A small network was shown many inputs. Here are its activations along a few directions, one row for each input.
In each table, some parts of the input vary, and every possible input appears once, in random order.
A made-up example of a description, with smaller parts first: one of 8 places around a ring, together with either a single point or one of 11 places around a ring or (one of 2 separate values, together with one of 6 places along a line).
Shared parts are said once, and a part with two or three values counts as separate values.
In the rows, zero is written as 128.

Other details of the inputs shift rows strongly along two fixed directions, in all tables alike. That doesn't count.

A family of inputs:
x1: [ 62  93 128  94 100 140 104 100 148  61 170  68 192 223  98 137]
x2: [177 158 124 175 153 137 112 159 101 188  79 200  80  47 152 102]
x3: [109  99 124 169  95 150 130  90 107 170 113 124 141 107  88  94]
x4: [130 120 127 141 115 136 145 119 129 166 112 141 105 106 130 119]
x5: [ 50  78 134 177  79 176 105  68 111 133 127  98 177 175  51 100]
x6: [133 138 111 141 125 136 144 128 111 158 119 154 111  95 126 110]
x7: [135 142 115 138 114 142 139 124 106 152 118 157 101 104 120 115]
x8: [125 117 160 152 131 118  95 124 108 136 120 128 131 112  94 107]
x9: [ 98 115 115 175  81 171 122  96 114 149  98 147 115 126  88  96]
x10: [120 119 133 133  98 144 134 107 126 151 118 135 105 129 113 125]
x11: [129 148 116  61 131 107 133 152 146  72 164 122 126 173 154 167]
x12: [ 59  92 161 156  91 152  62  66  94 133 115 106 165 154  30  88]
x13: [128 133 126  74 161 105 139 139 149  73 173  91 163 160 157 162]
x14: [128 143 147  77 122 108  94 131 124 102 130 114 138 162 112 140]
x15: [147 145 141 135 129 122 112 135 113 161  92 153 121  92 113 106]
x16: [109 127 118 101 124 125 128 135 135  96 155 111 160 156 133 142]
x17: [187 142 120 110 175  88 169 166 148 129 129 127 103  87 197 153]
x18: [127 122 115 170 135 143 143 129 132 138 102 134 129  97 147 117]
x19: [161 146 157  80 165  88 119 152 156  84 145 111 156 137 152 153]
x20: [181 139 155 196 165 115 129 148 111 176  81 178  89  28 138 100]
x21: [162 150 152  71 156  85 116 168 146  93 148 114 142 144 150 150]
x22: [165 146 103 182 133 141 161 159 124 183  78 185  66  53 161 102]
x23: [179 146 117 174 135 142 164 151 114 196  83 184  48  66 152 113]
x24: [194 160 140 121 194 104 123 183 146 114 130 162 111  85 192 150]
x25: [171 149 114 183 133 146 161 160 117 186  82 185  47  64 151 117]
x26: [124 117 126 173 142 143 145 126 126 143 107 129 127 107 139 125]
x27: [105 131 127 115 131 129 131 119 147  91 148  95 167 158 147 142]
x28: [177 167 104  95 161  99 163 191 143 125 130 162  89  94 196 151]
x29: [103  97 131 190 120 157 136  83 110 162 100 124 147 118 101 102]
x30: [125 134 155  87 138 103  86 138 119  96 138 107 116 158 114 142]
x31: [ 60  86 122 169  86 162 106  48 110 130 129  88 199 147  46 106]
x32: [ 77 110 123  73  91 128 104  88 136  72 179  78 169 214  73 153]
x33: [121 114 121 131 111 135 135 110 125 153 123 127 121 116 111 114]
x34: [134 121 135  74 153 101 143 150 154  84 172  91 139 191 158 163]
x35: [ 96  92 135 182 102 153 132  73 115 161 101 118 155 113 100 105]
x36: [ 52 108 126 160  55 178 101  55 111 128 125 119 162 176  55  97]
x37: [182 152 131 185 153 138 116 163 103 185  87 194  92  43 152 101]
x38: [132 126 131  64 151 103 142 148 159  86 168  99 125 191 156 165]
x39: [138 156 119  74 143 104 144 160 160  89 160 118 121 160 178 156]
x40: [133 120 137  65 140  94 142 146 160  86 172  87 141 179 164 168]
x41: [148 144 120  73 156  99 147 163 142  91 171 111 135 149 166 156]
x42: [192 158 107 104 166  86 166 188 141 132 144 139  94  88 188 157]
x43: [108 133 125 107 119 126 129 131 143  97 156 103 154 167 143 138]
x44: [ 94 115 116 182 109 164 126  93 110 150 103 134 164  98  99 102]
x45: [137 138 113  59 144  92 138 150 154  83 175 101 133 166 146 169]
x46: [ 90 117 136 155  96 166  63  82  89 140 107 142 147 147  68 101]
x47: [ 89 104 123 180  98 167 126  97 115 161 104 137 126 128  83 101]
x48: [157 141 125  56 141  97 144 156 154  97 162 112 100 154 163 167]
Each input here is: one of 4 places along a line, together with either one of 3 separate values or one of 9 places around a ring.
Question: Changing only the place on the line of 4 turns x4 into x10. The same change can be made to x39. Which row results?
Answer: x36
Question: Changing only the place on the line of 4 turns x20 into x12. The same change can be made to x19. Which row results?
Answer: x15
Question: Which other rows agree with x40 in the place on the line of 4? List them by row number.
Answer: x1, x3, x5, x8, x16, x21, x34, x37, x41, x42, x43
Question: Change only the place on the ring of 9 in x18. List by row number the other rows that result.
Answer: x13, x17, x26, x27, x29, x31, x35, x44
Question: Change only the place on the line of 4 in x46. List by row number the other rows that result.
Answer: x2, x24, x37
Question: Change only the choice among 3 separate values in x30. List by row number the other rows that result.
Answer: x14, x46

A family of inputs:
x49: [161 172 124  37 119  95 107 166 127 111 148 154  72 158 137 156]
x50: [144 116 111 159 120 137 179 120 139 173 116 131  95 102 148 129]
x51: [141 136 114 164 140 141 120 143 114 145 116 162 117  90 117 114]
x52: [146 148 137 158 134 133 115 133 127 140  90 160 120  89 135 112]
x53: [ 80 102 136 166 103 150  97  81 100 124 134 111 180 129  60 101]
x54: [ 72  97 108 166  82 174 145  83 122 134 128 116 124 161  89 114]
x55: [145 112 109 163 128 147 181 120 131 167 117 134  81 113 143 129]
x56: [136 142  98  95 143 127 170 162 157  94 156 131  89 163 180 163]
x57: [156 151 136  88 162  89 131 169 143  93 151 115 139 121 163 151]
x58: [130 142  91 153 114 158 166 131 124 156 110 164 116 100 160 121]
x59: [145 143 139 156 137 120 122 131 119 146  99 143 129  77 133 110]
x60: [138 144 126 153 133 145 105 145 109 150 107 168 109 114 135 112]
x61: [157 162 134  87 164  95 119 163 149  88 139 126 138 129 169 150]
x62: [154 115 156 150 138 121 128 122 130 160  99 137 114  93 136 119]
x63: [147 117 102 153 119 128 183 119 133 175 119 126 126  87 148 116]
x64: [165 141 141  89 106 112 124 127 108 171 117 149  61 110 101 123]
x65: [143 126 151 157 136 125 130 140 121 160  97 139 109 101 129 110]
x66: [134 147  95  90 144 136 163 159 150  95 157 140  94 164 188 166]
x67: [147 128 148 155 142 119 127 125 126 150  89 140 118  85 132 118]
x68: [141 149 136 154 129 146 108 145 115 150 100 168 117 110 139 109]
x69: [145 133 146 155 126 126 119 139 128 143  95 147 111  94 137 115]
x70: [152 141 133  94 165  93 121 173 135  91 155 119 107 137 162 154]
x71: [140 121 140 156 140 126 126 140 115 160 104 139 101 106 125 114]
x72: [158 149 149  91 159  91 123 159 155  86 134 120 124 130 170 154]
x73: [ 97 105 142  94 141 109 108 110 129  77 172  75 185 174  98 148]
x74: [ 79 108 129 162 105 159  83  94 100 125 126 126 152 148  67 100]
x75: [ 88  93 158 151 110 138  99  59 114 142 119 100 186 132  70 101]
x76: [142 118 125 162 147 127 132 136 112 156 115 140 114  86 115 120]
x77: [ 98 117 160  93 120 117  98 126 143  79 155  90 162 194 112 136]
x78: [139 130 137 158 132 129 120 145 115 152 108 149 100 105 128 110]
x79: [ 91  84 156 154 108 148  99  78 111 149 126 107 152 154  69 102]
x80: [100 131 127  92 136 131  89 117 125  68 173 104 189 179 111 147]
x81: [141 146  98  89 136 115 175 161 159  98 152 126 121 147 185 159]
x82: [144 127 107  98 150 115 181 156 156 105 151 107  86 161 175 169]
x83: [133 152  97  87 136 128 160 158 159 100 155 135 107 154 192 166]
x84: [143 148 124 157 136 134 122 140 115 148 106 155 136  80 125 107]
x85: [ 81  98 144 157 105 144 103  78 106 138 120 100 186 129  62 101]
x86: [ 69 108 103 161  76 174 138  84 130 137 125 125 141 152  95 110]
x87: [ 88  90 151 154 108 142 105  67 109 147 128 100 190 129  63 101]
x88: [ 97 122 140  91 127 125  91 131 139  78 159 104 154 201 111 139]
x89: [140 142 111 159 140 150 111 140 107 145 118 168 122  94 125 118]
x90: [154 154 143  90 155 103 121 178 151  94 140 133 118 151 168 146]
x91: [ 98  94 122  92 109 123 157  94 154  97 170  69 172 196 123 154]
x92: [156 146 133  94 105 112 122 137 106 165 111 151  58 113 100 124]
x93: [137 144 118 156 140 143 103 142 100 143 114 164 110 104 131 116]
x94: [158 133 152  89 160  90 129 162 155  99 130 111 117 137 170 158]
x95: [141 147  91  84 136 112 173 162 161 100 156 119 132 136 186 150]
x96: [148 112 140 155 150 123 126 127 108 161 119 134 106  94 123 117]
x97: [ 80  97 131 166 102 156  95  88 106 127 133 117 164 137  58 104]
x98: [100 123 149  92 119 125  89 121 150  70 145 101 166 191 117 142]
x99: [ 73  92 113 162  82 162 148  76 129 145 123  99 141 155  88 117]
x100: [ 88 101 115  93 107 125 156 104 151  90 163  70 168 196 123 154]
x101: [155 121 155 152 145 118 129 114 129 159  97 140 121  83 134 117]
x102: [130 143  84 146 113 154 164 131 126 158 115 157 128  91 160 113]
x103: [151 111 133 160 150 126 134 125 115 164 123 140 118  85 116 119]
x104: [158 168 131  85 164 104 111 160 143  89 139 132 142 132 176 154]
x105: [131 132 102 161 111 142 173 134 136 158 113 144  88  99 152 125]
x106: [ 98 124 131  95 134 122  97 119 131  66 173  96 186 177 102 143]
x107: [152 118 159 154 139 124 131 129 123 168 105 139 113 100 130 109]
x108: [144 154 120 153 136 143 113 137 108 148 108 161 140  85 133 112]
x109: [154 160 124  96  98 117 113 145 108 157 113 172  60 117 103 119]
x110: [167 129 141  91 180  83 140 153 139 106 165 109 138 119 159 158]
x111: [147 154 133 154 135 142 106 130 121 140  92 166 124  93 142 117]
x112: [ 84 109 113  94  99 130 151 108 152  82 167  80 167 194 126 150]
x113: [ 86 101 108  88 105 121 153 103 152  91 168  64 181 186 122 146]
x114: [144 133 141 153 145 115 129 125 118 154  96 135 130  78 130 114]
x115: [135 131  93 154 110 135 177 133 132 159 116 136 120  84 152 112]
x116: [156 158 138  87 153 111 108 167 149  89 133 139 125 146 180 157]
x117: [ 80  89 140 160 112 147  95  85  99 134 125 103 151 146  63 106]
x118: [106 129 137  96  68 131  93  99 102 143 126 134  98 154  55 112]
Question: Changing only one part turns x90 into x65. The same change can be made to x106. Which row results?
Answer: x73
Question: Changing only one part turns x62 into x116. The same change can be made to x64. Which row results?
Answer: x49
Question: Describe the family of inputs behind these rows.
Answer: one of 5 places along a line, together with either a single point or one of 4 places along a line or one of 9 places around a ring
Question: Start at x53 and move only the place on the ring of 9, one step at a time. The first step leads to x57. Which rows follow, in order?
Answer: x59, x72, x69, x77, x78, x70, x97
Question: Start at x115 and move only the place on the line of 4, one step at a time. The first step leads to x112. Which rows follow, in order?
Answer: x105, x54
Question: Start at x93 and move only the place on the line of 5, one step at a time. The first step leads to x74. Which rows follow, in order?
Answer: x70, x117, x96

A family of inputs:
x119: [142 130 131 165 126 138 111 112  94 173 107 163 147  79  91  98]
x120: [ 58 109 107  84  96 134 124 100 149  61 182  67 201 211 104 145]
x121: [162 164  96  93 173 108 177 188 155  95 142 136 111 131 214 162]
x122: [146 137 113 195 119 159 169 143 129 178  83 178  94  68 159 102]
x123: [145 137 162  70 152  89 115 145 143 100 142  98 140 149 142 154]
x124: [ 42  61 135 188  73 183 121  50 104 140 129  89 177 175  50  97]
x125: [188 147 151  88 192  66 143 189 155 109 137 128  92 108 172 154]
x126: [149 157 132  90 156  92 104 167 136  85 149 122 142 120 153 154]
x127: [ 37  70 121 189  77 197 110  43 115 139 119 106 173 169  59 106]
x128: [182 134 110  92 165  86 182 186 165 113 144 110  89 126 198 171]
x129: [174 137 151 195 162 122 130 153 102 185  88 172  78  44 141 100]
x130: [124 135 161  85 141 112  84 142 155  68 153 104 162 181 139 145]
x131: [130 142 131 188 127 153  99 116  94 153  85 160 139  82 105  93]
x132: [ 75  98 118  63 102 120 130  79 152  73 188  64 179 205 110 148]
x133: [106 106 146 148 103 143  94  79  97 150 108 128 160 105  66  98]
x134: [111 111 116 176  90 151 155  86 119 179  97 124 123 106 109 104]
x135: [153 138 150  94 180 102 103 155 148  90 146 122 122 149 165 155]
x136: [120 146 139  39 110 103  78 154 123  89 158 126  97 200 112 152]
x137: [161 140  91 176 126 147 176 135 113 201 104 172 105  54 148 103]
x138: [154 159  98 143  90 153 156 140 112 180  99 191  28  97 122 117]
Question: Describe the family of inputs behind these rows.
Answer: one of 2 separate values, together with either a single point or one of 9 places around a ring
Question: Changing only the choice among 2 separate values turns x126 into x120. The same change can be made to x136. Which row results?
Answer: x138
Question: Change only the place on the ring of 9 in x132. List by row number the other rows that result.
Answer: x120, x121, x122, x124, x127, x128, x134, x137
